Each row below holds a small network's activations on one input, seen along a few directions.
Each table varies a few parts of the input and shows all the possible inputs, shuffled.
A made-up example of a description, with smaller parts first: one of 2 separate values, together with either a single point or one of 11 places around a ring or (one of 6 places along a line, together with one of 8 places around a ring).
Shared parts are said once, and a part with two or three values counts as separate values.
(in the rows, 128 means zero)

Rows:
r1: [137 133 125 126 128 127 125 143 121 117 155 116 134 125 131]
r2: [126 140 115 128 145 129 120 128 125 119 114 132 133 121 136]
r3: [125 126 135 136 137 136 128 140 135 121 123 148 121 127 132]
r4: [133 142 114 115 127 130 120 119 117 101 140 108 143 118 127]
r5: [124 135 132 134 126 131 127 116 140 148 120 129 124 128 141]
r6: [125 140 128 135 128 125 132 119 135 147 115 118 126 125 139]
r7: [125 137 118 131 142 131 123 134 131 124 118 129 129 125 133]
r8: [131  46 113 105  96  72 163 101  82 150  98 142 137 191  14]
r9: [128 142 127 136 128 129 129 109 127 144 109 116 130 120 138]
r10: [134 121 139 129 125 135 125 146 131 118 159 133 125 127 128]
r11: [126 134 120 127 139 138 122 135 135 127 123 141 128 128 139]
r12: [122 127 142 131 119 138 133 119 141 148 120 136 120 125 138]
r13: [126 145 119 127 132 130 131 101 120 137 106 107 137 119 141]
r14: [127 120 146 137 139 126 129 150 142 128 125 147 110 129 132]
r15: [132 135 117 122 123 132 120 131 126 108 147 114 139 120 130]
r16: [136 127 126 125 121 134 122 142 131 113 157 126 131 128 132]
r17: [129 112 150 129 114 131 131 154 131 118 161 134 115 124 127]
r18: [126 148 107 120 144 132 123 121 119 111 111 118 139 123 137]
r19: [120 124 155 138 119 128 131 124 143 152 129 138 110 128 138]
What do these inputs look like to the network?
> either a single point or (one of 3 separate values, together with one of 6 places along a line)
Which other rows does r7 become when the place on the line of 6 takes its other values? List them by row number.
> r2, r3, r11, r14, r18

Rows:
r20: [131 118 121 124 129 126 128 134 125 119 133 134 134 133 113]
r21: [130 127 121 122 121 124 128 118 118 128 131 118 135 131 119]
r22: [128 127 128 127 123 120 133 115 124 138 120 122 127 131 124]
r23: [127 121 138 132 120 124 135 122 128 141 124 130 122 131 123]
r24: [126 192 136 145 155 171 102 149 161 110 148 115 124  79 217]
r25: [128 114 130 127 131 124 131 140 128 128 128 138 124 136 119]
r26: [130 115 138 129 118 124 133 133 127 131 137 132 123 133 118]
r27: [124 121 132 132 130 125 131 127 131 136 115 139 123 135 120]
r28: [132 118 128 124 119 124 128 130 123 124 143 126 130 132 116]
r29: [124 128 122 126 133 123 130 118 124 133 109 131 130 134 121]
r30: [128 126 115 121 131 123 129 121 117 119 120 125 136 132 117]
What do these inputs look like to the network?
> either a single point or (one of 2 separate values, together with one of 5 places around a ring)
Which other rows does r29 become when the choice among 2 separate values takes its other values? List them by row number.
> r22

Rows:
r31: [120 142 141 132 105 126 141 105 119 154 109 109 119 118 132]
r32: [122 134 124 134 145 126 140 115 135 135  87 140 116 137 122]
r33: [128 146 119 123 117 117 125  99 119 138 126  98 147 126 126]
r34: [133 123 115 116 123 123 123 128 108 114 152 124 143 132 121]
r35: [126 127 124 127 110 126 125 120 114 111 159  97 147 132 122]
r36: [122 121 114 123 140 124 122 140 112  94 124 132 139 130 111]
r37: [138 124 150 122 107 119 128 138 136 120 170 130 120 125 115]
r38: [130 111 142 133 117 134 138 138 134 153 130 135 108 132 131]
r39: [130 107 138 129 128 124 122 151 127 112 146 145 117 136 120]
r40: [121 131 107 118 146 126 127 111 116 119  99 127 139 126 117]
r41: [128 133 104 123 145 120 118 112 122 131 108 118 148 137 121]
r42: [125 117 136 135 134 135 139 143 147 133 112 156 108 141 119]
r43: [127 129 108 115 129 124 128 105 117 135 118 108 145 128 130]
r44: [124 130 125 135 133 122 138 108 124 145  99 139 121 126 129]
r45: [131 112 139 142 135 124 138 136 146 145 126 154 116 141 127]
r46: [130 122 110 131 131 120 113 147 119 112 134 123 157 134 114]
r47: [136 130 128 123 121 127 142 107 129 154 105 127 131 125 135]
r48: [129 123 150 133  99 134 135 124 137 152 139 129 110 124 125]
r49: [125 208 137 146 166 181  94 152 169 105 151 114 125  69 235]
r50: [126 110 139 128 139 130 124 155 128 104 135 150 113 140 117]
r51: [136 110 138 120 119 124 128 152 130 122 158 132 118 128 120]
What do these inputs look like to the network?
> either a single point or (one of 4 places along a line, together with one of 5 places around a ring)
Start at r44 and move only the place on the ring of 5, one step at a time. The first step leads to r41. Which rows follow, in order?
> r46, r39, r45

Rows:
r52: [134 226 108 126 159 162 100 129 145 113 114  70 147  69 228]
r53: [116  98 143 152 107 122 136 156 153 141 143 154 112 131 106]
r54: [119 133  92 112 169 141 132  93 110 136  76 127 169 120 118]
r55: [108  67  98  98 121  65 153  78  64 174  50 128 126 209  32]
r56: [154  22 153 112  89  58 174 130 118 160 127 167 107 198  10]
r57: [121 204 112 129 155 163  92  95 125 115 135  81 149  92 193]
r58: [165 171 144 142 120 174 107 197 176  94 206 121 125  81 215]
r59: [108 175 114 122 161 158 112  88 112 106 103 123 143  98 168]
r60: [145  63 158 126 106 100 152 148 127 120 150 153 122 153  53]
r61: [120 107 110 119 139 101 145  71 105 164  75 120 141 157  81]
r62: [127 154 152 154 108 149 107 179 165 109 187 138  94 107 185]
r63: [119 116 153 145 100 144 126 173 136 105 170 154 101 120 147]
What do these inputs look like to the network?
> one of 2 separate values, together with one of 6 places along a line
Changing only the choice among 2 separate values turns r61 into r60. The same change can be made to r55. Which row results?
> r56
Which other rows does r52 become when the choice among 2 separate values takes its other values? List them by row number.
> r58
